These are the activations of a small neural network, seen along a few directions. Each row is one input.
Each table varies a few parts of the input and shows all the possible inputs, shuffled.
A made-up example of a description, with smaller parts first: one of 3 separate values, together with either a single point or one of 11 places around a ring or (one of 5 places around a ring, together with one of 6 places along a line).
Shared parts are said once, and a part with two or three values counts as separate values.

Other details of the inputs shift rows strongly along two fixed directions, in all tables alike. That doesn't count.

Table:
x1: [ 26 -17 -42 -10 -40  54  15 -17   5  -7 -56]
x2: [ 12 -45 -43 -37 -36  54  -1   9  29  -4 -35]
x3: [ 26 -58 -27 -17 -53  27  10  16  40 -15 -28]
x4: [-18  35  22   8  28 -64 -18   0 -68 -27  84]
x5: [-33  -4  13 -64 -19 -39  22  10  -5 -94 -10]
x6: [ 21 -55 -20 -34 -44  48   5   9  36 -12 -28]
x7: [ 27 -51  -9   1 -46  35  34  10  35 -22 -39]
x8: [-29  22  52  -9  33 -34 -28  23  -1  -2  32]
x9: [-35  29  -4 -38 -11 -16  25 -21  -5 -90 -20]
x10: [ 30 -61 -14  -7 -42  41  25   0  31 -20 -30]
x11: [19  5 -6 56 16 16  1 16  0 78 -7]
x12: [ -9  46  64  39  65 -51 -18  -6 -16  12  38]
x13: [ 36 -35  22  39  27  22 -40  32  23  67  15]
x14: [ 50  -8  -3  70  17  22 -17  28 -15  53  43]
x15: [-28  79  47  32  67 -42 -36   2 -42  20  23]
x16: [-33  55  64  15  56 -62 -29 -18 -20   4  55]
x17: [-33  59  29  -5  48 -81 -16 -22 -59 -22  18]
x18: [-41  20 -10 -61  -7 -20  22 -39 -18 -96 -10]
x19: [-40  30  26 -12  41 -30 -28  23  -7  -1  23]
x20: [ 44 -14  22  62  35  23 -18  -5  19  66  11]
x21: [  7 -13 -45 -12 -54  51  37   2  16   2 -48]
x22: [ 27 -40 -40   0 -23  44  25 -20  17 -21 -42]
x23: [ 26 -33 -58 -18 -53  23  31   3  21  10 -28]
x24: [-37  -4  15 -53 -39 -26  24 -18   3 -81   5]
x25: [ 32 -30 -21 -12 -39  51  24 -23  38 -16 -33]
x26: [ 16 -46 -53 -18 -44  28   8  14  33  -7 -34]
x27: [-25   4 -22 -38 -19 -33  27 -32 -13 -86 -20]
x28: [ 18  -4  -4  45  22  20  -9   4 -13  81   4]
x29: [ 14  -3 -15  43   2   6   1   3  -5  69  -1]
x30: [ 32  -1  -1  71  29  23 -15   9  20  47 -14]
x31: [ 37   1   0  52  28  23 -23  -2 -14  65 -17]
x32: [-51  33 -12 -77 -25 -44  23 -16 -22 -61  16]
x33: [-54  54  19 -12  22 -54   0 -17 -42   1  37]
x34: [-32 -11  15 -71 -29 -12  26 -23  -1 -90  -3]
x35: [-51  21 -16 -68 -26 -15  35 -32 -37 -64  -6]
x36: [ 28 -35  18  48   0  12 -10  11  27  48   8]
x37: [ 36  13   2  66  30  16 -18  10  -3  65 -24]
x38: [ 52 -14   6  64  25  24 -30  18 -31  63  55]
x39: [ 19 -54 -51 -32 -33  46   6  13  23 -12 -37]
x40: [-28  16  -9 -67  -1 -33  18 -11 -32 -45  16]
x41: [26  1 -8 40 18 13 -8 31 12 79  5]
x42: [-38  56  44 -11  62 -46 -35   2 -41  38  65]
x43: [ 40 -18   6  56   8  15  -6  -4  27  51   0]
x44: [ 22  15  -6  50   6  21 -24  -2   1  58 -17]
x45: [-42  39  -4 -58 -11 -29  20   5 -17 -46   7]
x46: [ 27 -17 -14   1 -44  43  33 -12  42 -22 -40]
x47: [-52  41  30 -21  41 -57 -39   8 -18  -3  47]
x48: [-42  25 -11 -43 -16 -31  16 -34  -9 -83  -5]
x49: [ 17 -16  -6  41  29  18 -29  40  24  60  -3]
x50: [ 17 -48 -20 -22 -56  39   4  12  44  -7 -22]
x51: [-31  36  79  29  52 -42 -25  12 -10  18  51]
Each input here is: one of 3 separate values, together with either a single point or (one of 2 separate values, together with one of 8 places around a ring).
Changing only the choice among 3 separate values turns x42 into x45. The same change can be made to x35. Which row results?
Answer: x21
Changing only the choice among 3 separate values turns x26 into x49. The same change can be made to x17. Which row results?
Answer: x37
Which other rows does x26 become when the choice among 2 separate values takes its other values? List them by row number.
Answer: x47
Which other rows does x15 become when the choice among 2 separate values takes its other values? List them by row number.
Answer: x37
Which other rows does x40 become when the choice among 3 separate values takes its other values? List them by row number.
Answer: x23, x41
